These are the activations of a small neural network, seen along a few directions. Each row is one input.
In each table, some parts of the input vary, and every possible input appears once, in random order.
Descriptions start from the smaller parts, as in this example, which fits no table here: one of 8 places around a ring, together with either a single point or one of 9 places around a ring or (one of 3 separate values, together with one of 6 places along a line).
Shared parts are said once, and a part with two or three values counts as separate values.
In the rows, zero is written as 128.

Other details of the inputs vary at random and push rows far along three fixed directions, the same in every table; ignore that.

Table:
row 1: [132 144 110 163  99  90 165 119 107 122 148 151]
row 2: [ 96 142 119 115 160 107 153 127  93  90 113 136]
row 3: [158 115 162  96 141 144 131 130 121 140 143  84]
row 4: [130 154 116 150 103  78 163 122 129 125 150 157]
row 5: [160 124 152  72 165 142 134 152 101  93 138  78]
row 6: [162 112 157 105 138 140 134 159 125 110 149  92]
row 7: [151 112 124 158  70 138  98 130 175 173 139 138]
row 8: [129 121 136 109 136 145 103 119 132 128 117 117]
row 9: [ 88 152  97 145 151 102 119 112 120 113 117 172]
row 10: [113 133 134  92 145 117 153 101  81 104 121 128]
row 11: [ 91 152  90 144 149 103 126 110 129 105 111 170]
row 12: [132 135 125 156  86 104 154 110 130 154 137 136]
row 13: [ 74 117  95 170 119 143  78 113 155 159  91 173]
row 14: [184  99 137 144  94 151 126 179 145 164 160  82]
row 15: [142 129 114 164  87 122 120 111 166 165 135 140]
row 16: [142 130 129 111 137 115 152 139 125 111 144 122]
row 17: [171 113 143 105 142 154 139 166 129 122 138  81]
row 18: [179 111 131 129  95 139 137 165 128 140 155  91]
row 19: [165 124 137 131  96 142 134 167 141 155 175  90]
row 20: [106 105 146  77 182 186  80 137 122 107  83 104]
row 21: [148 124 152  96 165 138 134 146 107  93 136  90]
row 22: [138 130 146 110 136 129 148 114 105 136 135 118]
row 23: [ 96 135  98 166 132 132  81 141 169 131  99 155]
row 24: [132 149 113 148 108  82 159 119 120 132 158 163]
row 25: [145 138 119 153  91 111 154 105 136 155 139 144]
row 26: [121 112 106 200  76 155  51 137 218 192 104 147]
row 27: [145 155 123 146 108  90 173 127 114 125 147 138]
row 28: [156 107 172  97 132 145 134 132 125 125 142  90]
row 29: [140 116 137  98 146 144 112 155 128 107 130 111]
row 30: [129  84 136 150 112 187  67 153 171 158 104 104]
row 31: [114 156 122 141  92  98 159  94 116 154 160 151]
row 32: [ 77 134  92 136 160 146  79 132 133 105  80 170]
row 33: [135  93 153 110 137 172  86 148 159 152 121 101]
row 34: [ 57 132 120  93 188 129 115  92 116  89  82 164]
row 35: [150 150 125 149 107  96 169 122 106 120 152 141]
row 36: [116 146 110 119 143  93 179 115  88  96 133 141]
row 37: [ 60 126 120 127 159 139  83 110 152 118  77 165]
row 38: [138 136 123 135 101  99 176 100 109 138 145 133]
row 39: [140 150 137 137 103  96 172 101 112 139 141 136]
row 40: [112 133 128 104 175 137 128 139 101 102 115 128]
row 41: [120 113 140 132 137 156  86 123 150 133 109 119]
row 42: [103 131 150  92 175 138 135 104  90  94 104 125]
Each input here is: one of 2 separate values, together with either a single point or (one of 4 places along a line, together with one of 5 separate values).
Changing only the choice among 2 separate values turns row 20 into row 32. The same change can be made to row 8. Which row results?
> row 5
Changing only the choice among 2 separate values turns row 42 into row 35. The same change can be made to row 7. Which row results?
> row 29
Change only the choice among 2 separate values in row 22. List by row number the other rows that result.
> row 40
Change only the choice among 2 separate values in row 33. List by row number the other rows that result.
> row 24
